Each row has a name. Each piece below is followed by the name of the row it came from, unless a question asks for something else. Each question is about the rows just above it. Places in a row count from 0.

[149 191 139 142 146 108 101 140 130 159 169 160 100 132 127 124 134  90
 118  89  96  93 104 109 151  88 122 112 112 158  63 191 147 108 105  72
 113 101 139  95 147 110 134  67 134  94  89 123 114 120 166] -> K_414
[140 162  91 232  88 132 129 130 121 142 150  87 122 100 157 206 123 125
 116 137  81 100 133 107 130 135  81  86 126 157 172 111 132 112 106 125
 107 138 125  77 120 164 146 123 141 156 116  98 152 147 132] -> K_210
[105 162 146 125 106 104 106 102  50  94 184 146 125 117 135 114 133 108
 167 114  84 131 176 112 103 105 101 108 163 143 136 155 133 126 131  93
 182 107 112 103  92 129 128 155 121  94 187  66 197  98 129] -> K_174
[149 202 129 159 159 129  85 130 125 155 174 159 102 122 121 123 132  90
 112 108  91  99 114 123 147  99 128 115 104 162  69 200 156 102  97  82
 122 113 139  90 159 129 145  67 147  84 109 109 108 108 159] -> K_547
[ 86  87 140 126 124 119 152  90  62 151 198 150 121 156 150 140 107 104
 163 101 133 128 161 145 112 127 118 135 137 147 115 179 105 110 140 114
 168  97 125  85  96 116 121 152 149 118 180  39 176 117 137] -> K_183
[105 139 146 125 106 104 142 102  50  94 184 146 125 150 135 114 133 108
 167 114  84 131 176 112 103 105 131 108 163 143 136 155 133 126 131  93
 182 107 112 103  92 129 128 155 121  94 187  66 197  98 129] -> K_384
[141 111 123 122 153 134 128 106 108 129 143 148  78 114 160 157 167 168
 117 173 139  92 170  64 157 105 133 128 123 113 128 101  98  75  77  80
 166 138 153 147 103 132 161 136 131  84 127  91 107 214 135] -> K_591
[136  98 102  83 141 109 111 127 129 157 136 165  90 118 145 181 132 173
 169 176 112  96 153 101 156 128 147 114 168 126 115  94 136  71 113  93
 179 123 168 128 154 184  86 130  93 133 141 102  94 163 153] -> K_738
Row and place of [72] in the named rows:
K_414, 35
q: [140 162  91 232  88 132 129 130 121 142 150  87 122 100 157 206 123 125
 116 137  81 100 133 107 130 135  81  86 126 157 172 111 132 112 106 125
 107 138 125  77 120 164 146 123 141 156 116  98 152 147 132]
K_210
[206] is at row and place
K_210, 15

[145 130 119 138  89  86  92 120 158 132 116 151 150 152  99 129 153 106
 112 137 125 113 166  51 131 126  89 217 120 115 124 104  95 109 122 112
 127 162 108  98 122 135  97 100 122  92 136  93 142  41 136 131 168 121
 174 127  66 145 106] : K_456
[166 139 133  77 169 154 164 108 121 171 114 181 148 135 102  89 146 136
 161 110 129 120 116 180 154 109 141 146  75 129 102 157 173 133 118 138
 125 157 117 170 132 106 104 158 185  98 105 103 140 131 169 104 158 111
 120 109 119 117 127] : K_846
[168 143 117 111 115 106 161 126 137 120 117 112 147 107 139 120 122 139
 119 115 113 122 139 152 163 149 106 136 147 104 177 119  90 121 116 174
 144  96 123 103 168 182 133 138 174 173 127 120 162 133 125 175 146 149
 163 148 101  89  97] : K_476
[ 88 120 128  99 144 116 102  70  89 147  97 155 147 155 136 107 179 100
 135  91 166  45 148 139 135 115 131  73 150 158  75 126 113 106 124 116
 143 108 172 135 119 150 138 133 156 159  73 135 143 114 143 117 158 135
 127 182  90  90 171] : K_403
[51] is at row and place
K_456, 23
q: [ 88 120 128  99 144 116 102  70  89 147  97 155 147 155 136 107 179 100
 135  91 166  45 148 139 135 115 131  73 150 158  75 126 113 106 124 116
 143 108 172 135 119 150 138 133 156 159  73 135 143 114 143 117 158 135
 127 182  90  90 171]
K_403
Row and place of [159] in the named rows:
K_403, 45
Where do [145 130 119 138  89  86  92 120 158 132 116 151 150 152  99 129 153 106
 112 137 125 113 166  51 131 126  89 217 120 115 124 104  95 109 122 112
 127 162 108  98 122 135  97 100 122  92 136  93 142  41 136 131 168 121
 174 127  66 145 106] appear?
K_456

[141 172 101 110] -> K_406
[113 217 110 119] -> K_821
[132 152 112 108] -> K_559
[149 126 109  87] -> K_556
[147 135 165 140] -> K_199
[100 157 145 137] -> K_998
[ 74 140  71 180] -> K_354
[152 131 121 170] -> K_78
[ 93  74 166 110] -> K_194
[148 106 114  98] -> K_400
[101] is at row and place
K_406, 2
Row and place of [148] in the named rows:
K_400, 0
Where in the named rows is [147]?
K_199, 0
[141] is at row and place
K_406, 0

